A small network was shown many inputs. Here are its activations along a few directions, one row for each input.
Each table varies a few parts of the input and shows all the possible inputs, shuffled.
Descriptions start from the smaller parts, as in this example, which fits no table here: ring(5) and (point or line(11) or (values(2) and line(6))).
Shared parts are said once, and a part with two or three values counts as separate values.
In the rows, zero is written as 128.

Other details of the inputs shift rows strongly along two fixed directions, in all tables alike. That doesn't count.

Rows:
x1: [105 108  77 152  70 118 149 127 113 139 124 171 187 155  44]
x2: [148 156 107 117 138 107 146  88 157 118 123 120  68 121  53]
x3: [155 168  94  92 166 108 138 102 171 104 122 143  71 100  79]
x4: [140 143 155 111 162 125 124 115 132 127 134 102  92 115 172]
x5: [108 112 106 143  94 120 139 129 119 140 124 156 166 151  83]
x6: [121 111 120 144 104 131 128 132 120 138 126 134 154 144 105]
x7: [127 113 160 144 125 151 112 151 111 128 132 104 136 130 189]
x8: [156 167  87  93 162 105 146 102 170 103 121 150  68  99  67]
x9: [149 147 171 118 167 139 116 121 135 111 134  79  68 108 183]
x10: [109 107 124 143  99 133 130 145 100 142 131 146 174 139 140]
x11: [142 151 179  99 185 121 123 110 136 123 129  73  69 112 199]
x12: [121 108 131 155 101 148 118 145 112 126 126 129 159 136 135]
x13: [110 111 126 143 102 130 126 144 105 140 129 143 170 137 137]
x14: [121 108 128 152  99 144 119 141 117 127 129 139 158 139 118]
x15: [118 116 136 117 140 144 114 163 123 133 135 136 160 124 193]
x16: [129 119 178 126 147 137 112 134 125 135 133  92 121 127 193]
x17: [151 166  93 109 145  93 155  79 160 117 121 130  65 119  35]
x18: [118 120 167 127 145 139 113 142 111 141 136 102 136 120 217]
x19: [117 110 124 147  94 132 127 138 115 139 126 139 163 150 105]
x20: [113 118  99 129 115 133 125 152 128 128 126 172 172 133 113]
Each input here is: values(4) and (point or line(4)).
- The inputs of x11 and x5 match in every part but the values(4) part. If x19 is changed in the same way as x11 into x5, which row does it become? => x16
- Which other rows does x4 become when the values(4) part takes its other values? List them by row number. => x10, x13, x18

Rows:
x21: [129 134 159 117 148 122 128 114 124 135 130  95 109 128 166]
x22: [136 140 131 127 134 119 134 108 128 126 129 114 100 122 119]
x23: [135 124 130 135 125 134 123 128 137 120 123 123 121 133 111]
x24: [139 133 144 120 149 136 117 131 139 118 127 115 110 121 150]
x25: [130 132 123 135 119 119 137 110 125 130 127 120 115 132 100]
x26: [109 106 150 132 121 143 117 157 107 143 134 131 173 135 191]
x27: [121 113 103 151  96 138 125 145 124 124 126 161 163 137  91]
x28: [140 145 106 118 138 120 135 117 148 116 127 144 105 118  88]
x29: [138 142 137 126 135 117 136 103 132 126 127 101  90 126 113]
x30: [114 114 168 126 134 133 121 138 111 145 131  97 142 139 191]
x31: [142 139 138 128 138 125 129 110 136 121 127 104  92 123 119]
x32: [115 118 128 139 111 128 131 131 110 139 130 134 152 136 135]
x33: [135 126 142 141 127 140 119 132 120 123 132 113 116 119 151]
x34: [125 118 116 150 102 134 128 131 118 128 128 140 143 132 104]
x35: [149 170  66  93 155 104 146 108 168 104 124 172  86  97  55]
x36: [139 140 131 113 147 121 131 118 146 123 126 115  99 126 118]
x37: [112 100  92 166  72 141 126 151 112 130 125 170 186 146  75]
x38: [155 169 145  75 204 120 123 117 160 108 130 104  60  88 186]
x39: [118 115 137 144 112 135 125 138 105 138 132 125 149 132 155]
x40: [135 147  66 111 126 108 147 118 154 114 120 174 121 119  44]
x41: [143 145  83 130 120 117 139 110 153 109 121 159 106 123  35]
x42: [116 119 145 129 127 132 125 137 112 140 134 124 147 130 172]
x43: [140 132 111 143 118 133 126 125 135 114 127 136 112 120  92]
x44: [113 118 146 124 129 128 127 134 114 143 131 122 152 136 167]
x45: [141 150  93 115 135 111 142 108 154 116 124 152 102 121  59]
x46: [109  92 135 165  81 146 121 151 100 140 126 129 181 153 131]
x47: [116 111 134 131 118 136 122 147 121 137 127 134 162 142 143]
x48: [126 108 148 148 113 147 116 145 118 129 127 110 141 138 150]
x49: [113 117 121 128 116 128 130 140 119 139 131 148 163 136 135]
x50: [113 109 155 129 125 135 120 143 114 143 129 115 157 142 173]
x51: [121 116 156 141 124 141 118 142 102 136 135 110 140 125 190]
x52: [148 147 132 124 145 123 130 105 141 116 127 106  78 116 112]
x53: [108 117  46 139  81 126 140 157 125 128 124 217 198 130  51]
x54: [109 111 120 131 109 128 131 140 118 142 128 149 174 145 124]
x55: [141 152 128 117 143 105 144  90 142 125 125 104  76 126  90]
x56: [118 102 141 151 106 151 112 155 111 132 128 130 167 139 155]
x57: [109 109 143 128 120 133 124 145 113 145 129 129 169 143 163]
x58: [145 157 162  96 182 117 128 103 142 124 134  88  67 106 179]
x59: [113 116 130 136 111 125 132 129 112 142 128 132 155 142 129]
x60: [145 141 104 134 123 120 135 105 148 112 122 132  96 126  57]
x61: [122 128 125 107 147 136 120 155 129 127 130 145 150 115 177]
x62: [141 150 190  91 192 122 121 109 137 131 134  63  69 112 221]
x63: [155 156 118 112 154 115 134  98 163 108 121 119  68 118  76]
x64: [110 104 125 137 107 139 122 154 117 138 127 150 182 145 136]
x65: [127 129 156 127 141 132 123 129 115 133 134 103 116 121 183]
- What is each input in this table made of? => line(5) and (point or ring(8))
- The inputs of x42 and x30 match in every part but the line(5) part. If x53 is changed in the same way as x42 into x30, which row does it become? => x40
- A walk changes only the ring(8) part. It starts at x44 and steps to x59. List the rest of the walk in order. => x22, x52, x56, x24, x64, x54

Rows:
x66: [111  94 164 151 107 151 113 159  97 142 126 109 171 147 188]
x67: [139 138 147 116 157 137 118 130 139 118 130 108 100 110 169]
x68: [104 102 153 136 116 140 119 153 101 148 133 130 184 141 188]
x69: [109 102 129 134 111 141 116 167 113 137 127 144 184 142 158]
x70: [143 142 137 130 138 125 131 107 140 120 126 113  87 125 109]
x71: [142 140 119 115 143 127 129 121 149 114 122 123 100 117 108]
x72: [143 138 159 114 165 139 111 126 142 117 129 103  95 114 177]
x73: [134 137 117 116 142 126 130 130 140 121 131 138 117 118 124]
x74: [130 127  79 147  91 119 142 120 139 120 118 157 139 142  28]
x75: [137 137 144 129 136 125 131 109 129 125 129 110 100 128 126]
x76: [136 143 144 102 158 117 132 114 137 128 129 103 101 119 155]
x77: [135 142 121 104 152 116 133 120 144 124 126 126 106 122 125]
x78: [135 144 133 106 158 120 127 121 144 124 131 125 106 122 143]
x79: [128 138 118 115 134 114 139 115 132 132 130 135 119 121 112]
x80: [118 125  82 130 104 115 143 130 132 132 126 174 152 135  67]
x81: [108 113 115 149  90 127 135 138 105 146 129 148 172 143 108]
x82: [142 139 129 130 137 128 127 114 143 117 125 121  99 123 103]
x83: [110 108 117 145  96 126 133 132 108 144 124 138 170 147 114]
x84: [125 132 114 138 111 120 138 115 126 128 128 132 120 130  91]
x85: [115  98 144 152 102 151 114 159 105 138 131 128 175 138 169]
x86: [138 135 165 119 153 126 124 114 129 125 129  82  88 120 175]
x87: [127 141  90 133 110 108 146  96 133 126 125 152 119 138  38]
x88: [114 115 108 144 105 144 121 163 100 128 135 162 175 115 155]
x89: [141 136 136 130 134 126 129 116 131 123 133 111 100 122 124]
x90: [134 135 137 113 150 131 122 133 141 122 129 129 121 121 145]
- What is each input in this table made of? => point or (values(3) and ring(8))
- Which other rows does x78 become when the values(3) part takes its other values? List them by row number. => x77, x80
- Which other rows does x70 become when the values(3) part takes its other values? List them by row number. => x66, x89

Rows:
x91: [143 151 145 114 164 137 119 135 117 116 140 103  85  81 218]
x92: [102 108 116 124 108 126 135 156 109 148 126 140 181 142 149]
x93: [115 104  98 135 101 138 127 163 125 129 119 154 178 141 106]
x94: [149 151 124 134 134 113 138  81 146 119 129 121  74 127  62]
x95: [125 138  60 156  87 120 141 117 119 123 137 210 152 116  39]
x96: [127 139 170 109 161 119 127 110 126 140 136 103 109 127 182]
x97: [122 102 135 140 113 152 113 168 120 125 124 121 160 135 160]
x98: [134 151 115 104 146 101 148 101 137 128 125 108  88 118 106]
x99: [104 111 125 128 113 127 130 140 118 148 131 159 181 147 133]
x100: [134 138 171  96 180 134 113 128 144 128 135 107 110 118 202]
x101: [146 134 176 132 156 144 108 122 139 117 133  91  88 122 169]
x102: [154 146 123 122 149 127 124 110 162 105 125 134  87 121  83]
x103: [148 150 110 129 127 111 145  93 141 113 120 105  71 120  67]
x104: [110 108 138 154  94 127 129 121 105 147 131 139 165 152 115]
x105: [109 107 133 146  99 128 132 137  99 145 126 113 156 142 142]
x106: [120 110 142 130 127 145 110 154 129 129 128 145 167 140 153]
x107: [152 148 102 131 126 119 139 107 150 105 117 115  76 118  57]
x108: [110 108 122 120 118 136 125 161 118 138 123 136 177 135 161]
- What is each input in this table made of? => values(2) and (point or ring(8))
- The inputs of x93 and x106 match in every part but the values(2) part. If x97 is changed in the same way as x93 into x106, which row does it become? => x102
- Which other rows does x107 become when the values(2) part takes its other values? List them by row number. => x101

Rows:
x109: [128 125 103 125 115 129 132 145 132 124 125 156 147 127 106]
x110: [120 131 121 104 143 127 129 140 128 129 130 134 142 124 166]
x111: [135 137  97 120 130 123 134 130 152 122 120 157 126 126  77]
x112: [137 140 108 137 120 119 138 115 137 115 121 126 102 122  79]
x113: [134 132 148 134 137 130 118 125 129 128 134 108 104 122 147]
x114: [136 134 146 130 145 135 118 130 137 114 132 116 105 115 155]
x115: [145 131 155 129 150 134 121 123 133 126 128 104 101 117 155]
x116: [135 140 118 139 124 114 146  97 134 121 127 127  98 132  76]
x117: [127 145 140  96 159 124 126 127 131 129 137 126 110 110 175]
x118: [142 133 151 124 153 137 117 131 136 112 122 106 104 110 168]
x119: [133 126 143 118 133 123 132 116 122 136 131 102 113 140 141]
x120: [144 137 149 121 154 143 112 128 138 121 132 109 101 115 159]
x121: [ 94  92  97 172  58 131 128 146 104 142 118 172 209 170  65]
x122: [133 139 116 131 119 109 144  97 126 132 121 131 111 135  80]
x123: [114 116 108 141  98 116 146 119 120 144 128 136 143 151  72]
x124: [128 143 100 102 140 112 138 118 144 125 131 156 129 122  98]
x125: [ 91  76 152 153 100 166  98 197  76 150 137 142 233 141 232]
x126: [128 129 153 130 124 132 126 122 125 133 130  96 126 125 154]
- The inputs of x122 and x117 match in every part but one. If x119 is changed in the same way as x122 into x117, which row does it become? => x124
- What is each input in this table made of? => values(3) and line(6)
- Which other rows does x113 become when the values(3) part takes its other values? List them by row number. => x112, x115
